These are the activations of a small neural network, seen along a few directions. Each row is one input.
In each table, some parts of the input vary, and every possible input appears once, in random order.
A made-up example of a description, with smaller parts first: one of 8 places around a ring, together with either a single point or (one of 2 separate values, together with one of 4 places along a line) or one of 9 places along a line.
Shared parts are said once, and a part with two or three values counts as separate values.
In the rows, zero is written as 128.

Other details of the inputs shift rows strongly along two fixed directions, in all tables alike. That doesn't count.

Table:
R1: [144 116 132  88 138 170 149 125 127  82  81 143 156 120 124 143]
R2: [146 112 113  72 128 166 128 135 132 108  82 149 166 142 156 161]
R3: [157 138 123  91 182 157 138 127 109 100  86 182 124 146 161 158]
R4: [ 87 189 132 103  45 185  68  89 176 176 132 144 168 179 155 194]
R5: [108 154 122  72  43 209  79 110 144 158  97 152 148 193 132 196]
R6: [142 124 140 104 226  81 149 143 131  95 112 174 129 124 162  91]
R7: [ 81 155 110  84  62 151  88 115 153 164 146 127 145 159 117 167]
R8: [142 129 107  90 187 112 144 140 118  90 131 142 166 107 161 130]
R9: [117 107 150 173 118  74 113 162 133 166 164 100  66 107 133 113]
R10: [144 157 114  98  64 196  97 121 142 141  99 150 159 170 149 196]
R11: [113 171 104  76 155 141 122 104 132 136 118 156 174 136 148 143]
R12: [165 121 130 112 212  67 153 142 118  99 118 157 157 110 160 103]
R13: [125 104 107 175  50 132  84 115 135 167 151 103  74 120  67 100]
R14: [100  99 150 187 124  83 139 174 104 136 168  91  65  94  86  95]
R15: [111  99 139 182 126  52 129 181 106 157 170  93  43  97 132  91]
R16: [127 147 112  85 137 160 148 106 129 112 139 135 193 133 148 144]
R17: [146 131 136 137 210 108 181 131  95  88 137 142 138 106 182 100]
R18: [169 145 111 124 148 177 132 108 117  78  90 133 136 150 136 149]
R19: [130 104 124 153  78 112 124 152 136 165 121 120  58 127 112 155]
R20: [173 121 122 119 187 143 186 119 115  93  93 167 123 119 158 145]
R21: [131 116 147 156  70 145 123 147 118 145 125 110  69 125  81 143]
R22: [118 127 110 125 129  97 122 144 123 160 145 111 128 107 125 118]
R23: [149 132 127 138 170 119 132 111 146  80 107 124 162 140 140 101]
R24: [104 174 107  98  61 184 115  88 149 173 137 118 202 154 129 159]
R25: [ 96 152 121 103 102 150  97 124 138 154 154 134 137 157 127 168]
R26: [103 105 128 149  72 118 113 140 138 181 118 133  35 142 100 158]
R27: [119  92 148 164 105  65 142 143 130 182 163 102  87 125  91  88]
R28: [120  96 118 143 115  95 106 144 120 174 148 158  54 104  97  94]
R29: [135 144 138  95  70 202 114 117 129 114  96 134 158 150 113 170]
R30: [126 117 114 169  58 143 116 114 145 144 116  96  64 147  87 154]
R31: [102 178 110 108  64 178  89 128 150 149 138 131 190 166 159 180]
R32: [133 102 143 166 107 113 150 143 122 132 115 121  51 100  87 134]
R33: [128 159 115 105 139 145 146 101 128 134 118 150 205 142 146 124]
R34: [146 128 134  98 226  67 153 129 118 104 116 174 135 123 150  99]
R35: [ 94 114 136 154  54 135 114 137 134 191 190  84 100 141  92 142]
R36: [112  87 117 169 129  77 127 143 113 127 165  66  67 104  77  88]
R37: [111  96 120 191 130  60 124 139 111 150 146  77  76 113  74  66]
R38: [150 124 163 130 209 108 161 124 127  70 113 137 148  83 150  98]
R39: [103 101 158 173  68  72 118 144 138 172 155  90  87 112  59 102]
R40: [175  95 137 105 200 140 179 146  88  89 106 151 116 121 151 111]
R41: [136 143 117 104 153 139 123 135 125 114 145 136 170 129 156 160]
R42: [148  75 145 170 124 103 157 170  98 160 145 109  23 115  98 104]
R43: [ 93 172 120 112  46 176 101  94 148 157 129 110 193 133  97 162]
R44: [157 114 146 126 204  97 173 138 130  98 124 149 149 117 158  83]
R45: [117  91 129 186 128  87 123 147 111 135 176  64  59 115  78 101]
R46: [154 116 154 126 209 105 170 124 127 100 130 136 139 102 171  91]
R47: [109 153 131 165  68 157  87  92 157 141 138  89 138 155 125 149]
R48: [137 150 123 115 188 151 163 129 110  94 135 150 179 132 174 128]
R49: [121 144 133 143  99 151  98  91 162 120 123  94 153 148 133 130]
R50: [179 108 116 122 201 126 167 121 101 105 128 183 134  86 145  85]
R51: [130 143 131 118 224  93 155 139 101  90 126 163 113 112 182 108]
R52: [143 133 132 128 207  95 167 128 100  86 108 147 169  88 124  90]
R53: [137 156  98 118 162 145 129  89 124  97 113 114 185 126 131 124]
R54: [122  78 149 172 129  39 125 189 138 163 155 103  57 107 112  74]
R55: [126 152 121 101 220 119 147 144 107  92 126 168 139 129 173 124]
R56: [143 132 116 116  87 186 107 110 128 107 101 108 129 165 114 149]
R57: [ 88 110 127 146 116  58 115 155 122 190 150 120  67 123  90  89]
R58: [167 133 124 116 171 148 143 111 112  85 111 180 160  82 123 109]
R59: [ 90 114 121 161  54  75  95 159 135 209 157  95  93 130  89 108]
R60: [116  86 167 180 122  63 138 166 136 139 146  99  72  97  81  74]
R61: [151 115 108  99 145 172 137 109 129  75  80 123 148 143 132 136]
R62: [155 121 145 119 208  89 143 142 132  97 120 140 138  98 182 103]
R63: [109 180 149 126  62 191 100  87 163 132 125 128 194 143 138 180]
R64: [141  98 122  72 197 137 149 139 113  91  78 169 122 132 151 133]
R65: [142 148  99 104  71 174  85 106 144 153 121 174 174 133 141 152]
R66: [162 108 127  97 154 140 133 153 105 106 100 146 124 132 152 139]
R67: [122  72 132 125  87 140 142 150 127 160 124 106  83 136 101 122]
R68: [115 171 114 121  41 170  78  67 173 144 115 110 207 187 110 165]
R69: [131 158 108 135 158 159 127 111 122  77 123 120 176 148 149 133]
R70: [ 94 101 151 174  74 105 116 155 121 160 182  78  75 106  63 126]
R71: [115 162 142 132  77 171 115  99 157 158 146 125 165 153 155 159]
R72: [146 138 120 154 214 111 156 115 100  57 120 119 136 112 165  99]
R73: [ 93 160 122 103  41 178 101 102 152 135 139 112 189 138  98 172]
R74: [120 163 141 133 132 148 139 111 119  91 123 134 169 114 151 140]
R75: [106 139 146 114 129 116 105 121 155 147 131 137 118 136 148 127]
Description of these inputs: one of 5 places along a line, together with either a single point or one of 4 places along a line or one of 10 places around a ring.
Changing only the place on the line of 5 turns R72 into R15. The same change can be made to R69. Which row results?
Answer: R31
Changing only the place on the line of 5 turns R9 into R71. The same change can be made to R12. Which row results?
Answer: R27
Change only the place on the ring of 10 in R70. List by row number the other rows that result.
Answer: R14, R38, R39, R43, R52, R60, R63, R73, R74
Change only the place on the line of 4 in R2. List by row number the other rows that result.
Answer: R10, R19, R66
A walk changes only the place on the line of 5. It starts at R7 and steps to R8. List the rest of the walk in order.
Answer: R16, R73, R36
Change only the place on the line of 4 in R32. List by row number the other rows that result.
Answer: R1, R21, R29

Table:
R76: [157 138 104  76 193 151 171 119  97 108 112 183 185 111 158 135]
R77: [152 130 102  71 115 209 111 102 132  87  67 139 152 170 134 179]
R78: [116 148 108  98 138 133 125 131 130 127 138 116 182 150 147 142]
R79: [136 116  96 101 171  96 135 132 107 132 135 152 149 121 132 104]
R80: [106 149 101 129 129 130 108 127 126 145 162 105 151 145 143 134]
R81: [172  88 141 162 168  91 161 143 109 125 120 146  92  90 104  73]
R82: [ 93 142 138 127  90 115  97 148 144 161 144 114 115 159 127 145]
R83: [147 134  89  92  73 199  93 100 128 133  77 140 122 170 100 177]
R84: [137 150 118 107 135 120 115  99 156 134  99 170 147 143 139 131]
R85: [129 134 105 107  72 200 103 116 136 104  86 110 130 184 120 190]
R86: [173 142 146 110 190 143 160 127 127  71  96 164 170 121 194 150]
R87: [101 164 119 120  78 156  98 106 147 125 127 101 197 144 112 154]
R88: [133 115 102 149 126 154 121 128 111  96 115 107  67 152 117 146]
R89: [135 131 145 133 183  87 141 125 140 105 112 132 126 133 157 123]
R90: [142 138 137 152 214  84 139 116 125  97 129 134 109 119 165 109]
R91: [116 146 137 100  68 186 122 104 143 132 125 125 186 127  99 158]
R92: [116 111 151 152 113 118 151 141 111 123 152  97 113 102  88 120]
R93: [146 113 147 124 117 135 134 138 148 130 113 144 121 120 147 137]
R94: [ 87  95 157 141  52 119 110 169 133 197 153 112  52 122  99 133]
R95: [153  97 154 144 121 127 144 135 135 125 125 122 120 115 117 100]
R96: [132 104 124 124 184  64 132 156 108 136 133 163  81 111 126  87]
R97: [131 134 113 151 202  99 141 124 107  80 143 112 141  90 133  96]
R98: [146  82 141 170 125  80 136 162 125 167 132 140  43  92 106  97]
R99: [118 158 124  70 128 155 103 117 153 122 111 166 187 161 161 157]
R100: [125 160 114  87 111 162 111  96 146 104 109 132 217 134 126 144]
R101: [ 90  86 135 136  52 119 127 163 125 199 169  90  76 121  86 125]
R102: [133 141 126 163 177 110 132 102 129  96 127 114 138 126 148  94]
R103: [124 126 140 116 130 108 117 118 161 136 112 135 127 143 135 127]
R104: [146 152 143  89 199 149 167 138 107  75 100 173 166 121 193 154]
R105: [105 176 131 117  82 182 109 113 134 143 143 140 139 150 166 180]
R106: [154 116 121 137 193  79 150 115 123 103 101 151 127 105 126  67]
R107: [134 104 147 170 181  67 150 139 125 107 123  99 102 112 122  73]
R108: [118 151 140 160  46 158  96 114 153 162 148 113 110 146 146 169]
R109: [119  89 140 150 133  85 142 173 103 173 141 150  39  93 102 102]
R110: [164 115 156 150 164 125 161 134 119  91 119 125 140 115 143 108]
R111: [ 96 101 145 165  55  96  98 130 161 181 138  79  87 139  76  92]
R112: [107 104 132 161  48 119 120 135 122 184 157 108  84 103  43 115]
R113: [169 121 145 170 200 117 163 124 106  80 136 131 121 103 155  94]
R114: [114 117 113  98 128 117 117 136 130 146 145 120 153 138 129 123]
R115: [104 117 137 169 151  68 110 161 114 153 172 105  52 122 127 103]
R116: [ 97 153 130 154  51 170 110 105 134 146 168  96 139 130  92 157]
R117: [134 122 130 111 176 124 176 155  99 110 138 125 138 110 147 128]
R118: [124 174 107  96 127 189 138 109 121 118 147 133 186 141 165 170]
R119: [102 145 103 126  44 134  85 106 144 165 134 117 153 128  79 130]
What do these inputs look like to the network?
Answer: one of 4 places along a line, together with either a single point or (one of 2 separate values, together with one of 5 places around a ring)
Changing only the place on the line of 4 turns R96 into R82. The same change can be made to R79. Which row results?
Answer: R78
Change only the choice among 2 separate values in R102. List by row number the other rows that result.
Answer: R113

Table:
R120: [168 101 131 118 192 108 158 130 114  96  96 160 124  99 126  97]
R121: [112 139 122 108  46 177 111 118 137 158 131 125 160 142 100 160]
R122: [148 113 118 112 156 125 136 124 122 106 102 141 133 121 118 116]
R123: [114 111 138 141  84 103 108 148 143 181 135 134  71 137 119 128]
R124: [131 149 126  84 148 158 138 130 124 122 125 165 168 135 172 159]
R125: [ 95 130 124 125  52 133  85 135 152 188 135 120  97 163 121 154]
R126: [106  90 139 184 133  40 136 150 120 164 178  79  84  87  75  51]
R127: [106 100 121 147  64 119 111 142 124 172 146  97  80 125  69 119]
R128: [107 117 145 157 194  34 142 159 119 140 171 118  97  93 139  73]
R129: [138 156 129 120  82 191 109  93 153 115  97 137 162 159 141 167]
R130: [136 112 129 153 149 125 143 137 108 106 132 104  89 119 120 122]
R131: [161 134 131 119 194 151 169 126 103  66 113 141 152 111 160 137]
R132: [123 154 122 125  63 188  98  98 153 124 109 112 151 173 127 173]
R133: [131 153 114  86 152 154 126 122 125 118 116 162 161 145 169 158]
R134: [146 159 130 140 209 114 149 106 124  64 132 124 190 110 166 106]
Changing only one part turns R132 into R122. The same change can be made to R131. Which row results?
Answer: R121
What do these inputs look like to the network?
Answer: one of 3 separate values, together with either a single point or one of 4 places along a line
